Each row has a name. Each question is about the rows just above it. Places in a row count from 0.

[163 148 114 160  87 111 121 108 121 140] : (132)
[ 98 143 143 148 143  87 143 143 125 148] : (215)
[ 88  95 130 121 130 165 111 131  95  88] : (9)
[131 101  77 152  77 118 149 147 140 133] : (213)
[ 64 127 126 127 142 149 125 195 105 149] : (88)
Places of [118] in row (213):
5
At which places does (215) hold [125]?
8
Places of [148] in row (215):
3 9
At which places does (9) hold [88]?
0 9
Places of [143] in row (215):
1 2 4 6 7
Every place of [133] in (213):
9

[115 146 128 121 143 127 124 117 146 120 132 130 133 134 127 129 135 123
 124 102 120 140 110 127 145 135 125 140 149 145 119 120 123 122 140 122
 132 120] : (108)
[105 187 118 166 206  78  44 113 147 118 136 197 131 155 129 164 133 120
 130  78 138 143 105 171 156  96 198 121 241 111  75 108 125  71 139 103
 153 150] : (20)
[120 134 123 128 127 127 129 124 133 120 128 129 138 133 128 130 127 124
 126 125 130 130 122 130 129 133 125 134 130 123 126 126 123 128 135 126
 132 135] : (112)
[175 121 114 131 131 121 131 129 188 127  93 129 127 105 162 151 137  89
  96  24 127 175 118  96 149 142  91 131  88  51 114 131  88 114 216 134
 169  61] : (9)
[120 134 123 128 127 127 129 124 133 120 128 129 138 133 128 130 127 124
 126 125 130 130 122 132 129 133 125 134 130 123 126 126 123 128 135 112
 156 147] : (63)
[120 136 125 124 128 125 125 125 134 124 129 129 128 131 128 130 130 125
 128 124 127 130 129 129 124 132 130 131 135 128 128 124 125 127 132 130
 130 136] : (13)
[117 145 117 123 147 127 124 116 149 122 132 133 122 133 130 130 134 122
 123 100 133 141 115 126 145 130 127 140 149 116 119 133 122 120 136 121
 133 138] : (215)
At which places does (9) hold [131]?
3 4 6 27 31
Places of [133] in row (215):
11 13 20 31 36
At which places does (9) hold [188]?
8
Every place of [129] in (13):
10 11 22 23
Every place of [120] in (108):
9 20 31 37
Places of [130] in row (112):
15 20 21 23 28

[128 123 129 128] -> (108)
[129 167 129 129] -> (13)
[130 186  98 128] -> (88)
[126 123 131 125] -> (191)
[131 138 123 134] -> (132)
[131 212  85 127] -> (212)
Places of [123] in row (108):
1
At which places does (13) hold [129]?
0 2 3

[122  67  88  16  16  78  16 201 134 201]  (9)
[ 17 124  95 204 156 114 110  48 133 104]  (112)
[133  26 142 245 237 221 204 176 140 182]  (213)
[239  43 220  49  25  25 208 232  25  49]  (20)
[ 36 159 212  95  56  44 117 137 129  39]  (13)
[202 216 226 136 233  53 113 180  22 168]  (212)
[226 241 226  39 244 149 165 186 101 107]  (191)
[ 97 214 234 231  37 207 128 227  75 233]  (88)
[ 35 137 115 123 230 146 115 115  21 115]  (108)
[  9 154 246  24 217 182  17  42 242  95]  (132)
Every place of [25] in (20):
4 5 8
Places of [115] in row (108):
2 6 7 9
At which places does (9) hold [16]?
3 4 6

[126  28 178  77 145 233  24  31 212 224 136 170 232 173 165 179 177  65
 228 231 176  75  59  96 199 185 207 122 228  50  65 232 146 226 136 150
 126 181  41  85 208 159  51  86 117  84 213 139 164 128  59  51  45 183
  67 211  84] = (213)
[200 145 161 152 101  84 183  59 112 163 198 106  70 182  82 121  78 141
  41 229 157 124 143 171 121  87 144  35  44  47 128 152 131  81  82 116
  28  82  46 206  75  59  76  58 151 176 216 218  61 204 174 227 142  97
 170 162 149] = (132)
[198 161 145 139  87 112  41 171 129 154 109 219  77  79 203  82  74 212
 126  47 207 107 200  52 166 209 128 125  59 232  91  54 118  54 207 100
 181 208 199  43  32  53 184 217  82 221  42 132 163  44 152 133  29  62
  79 117  99] = (108)
[181  30 234 150  69 127  93 162  56 220  60 171  41 175 149 137 111 143
  44 144  70  75 192 176 195 228 181 207  50  92 172 105 161 205 209 117
  63  42 195 145 170 157 130 133 185  41 136 218  54  42 218 157  81 116
  90 180 106] = (88)
[200 145 161 152 101  84 183  59 112 163 165 106  70 182  82 121  76 141
  41 229 199 124 143 171 121  87 144  35  44  47 128 152  90  81  82  63
  28  82  46 206 129  59  76 211 151 176 216 218 172 204 170 227 142  97
 170 162 149] = (9)
[126  28 178  77 145 233  24  31 212 224 136 170 232 173 165 179 177  65
 228 231 176  77  59  96 199 185 207 122 228  50  77 217 109 216  78 159
 187 125 116 221 173 190  68  84 174  69 209 232  29 163  26  77 172 207
 223  41  74] = (212)
At which places does (212) hold [173]?
13 40
At which places does (9) hold [76]?
16 42

[140 135 130 117 125 123 109 118 130 128 142 132 130 126 117 133 117 117
 130] : (108)
[124 125 132 129 128 132 128 128 128 128 124 127 129 130 128 128 127 127
 123] : (13)
[112 151 118  98 176 147 131 184  71  73  74  78 185 169  98 125  94 132
 114] : (212)
[229 213  93 134 167  69 176 141 150  94  77 137 142 210  97  71 181 108
  62] : (215)
At which places does (13) hold [128]?
4 6 7 8 9 14 15
At which places does (212) hold [185]?
12
Places of [117] in row (108):
3 14 16 17

[208 208 208 126 207]  (212)
[208  95 108 107 229]  (20)
[131 131 131 131 131]  (191)
Every place of [208] in (212):
0 1 2
Every place of [131] in (191):
0 1 2 3 4
At which places does (212) hold [207]?
4
Every place of [95] in (20):
1

